Each row below holds a small network's activations on one input, seen along a few directions.
Each table varies a few parts of the input and shows all the possible inputs, shuffled.
A made-up example of a description, with smaller parts first: one of 5 places around a ring, together with either a single point or one of 9 places along a line or (one of 2 separate values, together with one of 6 places along a line).
Shared parts are said once, and a part with two or three values counts as separate values.
In the rows, zero is written as 128.

Other details of the inputs vary at random and push rows far along two fixed directions, the same in every table; ignore that.

A family of inputs:
row 1: [133 119 118 136 110 168  74 137  64 158 146]
row 2: [126 173 105 107 133  85  89  86 122 116 123]
row 3: [113  90 128 136 165 145 179 173 115 145 116]
row 4: [123 143 150  93 123 111  71  59 154  72 145]
row 5: [145 113 113 119 114 137  80 150  53 150 135]
row 6: [114 161 106 125 159 110 159 120 171  80 102]
row 7: [141 114 138  86 106 156  98 146  88 193 158]
row 8: [108 145 115 130 113 125 173 113 192 100 109]
row 9: [119  95 129 154 106 133 155 180 118 136 116]
row 10: [138  78 138 159 138 143 173 179  99 151 113]
row 11: [112 101 107 142 147 148 161 173 111 129  98]
row 12: [147 108 144 103 117 135  81 161  83 165 162]
row 13: [136 117 124 110  82 139  96 143  78 192 138]
row 14: [152 168 141 100 144 105  93  92 119 111 144]
row 15: [135 157 141 102 119  83  82  96 147 122 157]
row 16: [142 173 144 120 137 137  84  85 131 122 156]
row 17: [144 150 127 114 135  79  95  83 124 121 149]
row 18: [122 145 106 149 136  99 159 106 167  71 106]
row 19: [116 105 127 177 119 173 155 160 112 136 107]
row 20: [120  38 116 153 144 155 153 147 120 112 113]
row 21: [133 139 127 132 162 108 171 122 166  87 131]
row 22: [118 162 135 129 126 126 152 125 182  59 107]
row 23: [133 117 110  94  94 149  91 152  84 180 150]
row 24: [134  84 148 148 126 146 158 191 126 150 121]
row 25: [113 103 119 152 137 144 165 173 103 142  88]
row 26: [119 103 128 139 100 166 171 170 127 155 103]
row 27: [117  99 116 138 117 141 152 182 123 119 130]
row 28: [105 112 116 132 179 126 165  91 203  61  85]
row 29: [149 177 154 128 127 129  84  84 126 134 141]
row 30: [144 104 133 102 119 126  85 167  82 171 173]
row 31: [132 175 130  88 160  94 101  95 126 125 147]
row 32: [136 180 150  99 146 100  98  92 112 137 124]
row 33: [135 121 123 147 101 144  80 132  68 174 143]
row 34: [ 99 104 129 166 153 160 164  84 203  59 110]
row 35: [128  96 100 147 134 137 154 171 107 120 120]
row 36: [124  92 137 138 115 144 182 160 140 170 125]
row 37: [144 170 156  89 108 127 106  96 135 152 137]
row 38: [127 103 116 114 137 102  96 135  66 186 152]
row 39: [115 130 127 164 145 125 161 105 182 106 135]
row 40: [130  96 121 162 123 145 159 173  97 131  95]
row 41: [149 163 155 105 119  88  82 103 140 132 145]
row 42: [121 157 145 140 118 124 154 132 170  78  97]
row 43: [149 170 126 121 117  92  90  91 110 115 121]
row 44: [109  87 113 151 107 131 154 174 123 124 126]
row 45: [115 103 106 163 130 166 150 157 121 127 130]
row 46: [119 146 134 112 139 132 186 124 199 109 130]
row 47: [146 165 145 131 125 112  86  84 131 143 150]
row 48: [133 179 124 112 130  90  94  92 115 126 113]
row 49: [122 146 130 151 157 139 163 114 181  96 139]
row 50: [139 126 137 149 147 101 170 124 154 112 115]
row 51: [108  89 102 178 119 157 152 150 119 134 126]
row 52: [114 158 127 119 122 146 172 119 194  89 101]
row 53: [136 166 142 107 144  84 102  90 114 143 132]
row 54: [132 161 135  90 110 104 105  81 152 144 154]
row 55: [126  67 122  92  99 165  78 116  93 174 150]
Description of these inputs: one of 5 separate values, together with either a single point or (one of 2 separate values, together with one of 5 places around a ring).
Changing only the choice among 5 separate values turns row 55 into row 4. The same change can be made to row 37. Which row results?
> row 24
Changing only the choice among 5 separate values turns row 2 into row 44. The same change can be made to row 48. Which row results?
> row 9
Which other rows does row 19 become when the choice among 2 separate values takes its other values? List them by row number.
> row 29
Which other rows agree with row 40 in the choice among 5 separate values? List them by row number.
> row 5, row 10, row 14, row 17, row 18, row 20, row 21, row 35, row 43, row 50
A walk changes only the place on the ring of 5. It starts at row 33 and steps to row 19. List the rest of the walk in order.
> row 1, row 45, row 51
Which other rows does row 17 become when the choice among 5 separate values takes its other values? List them by row number.
> row 15, row 38, row 39, row 54
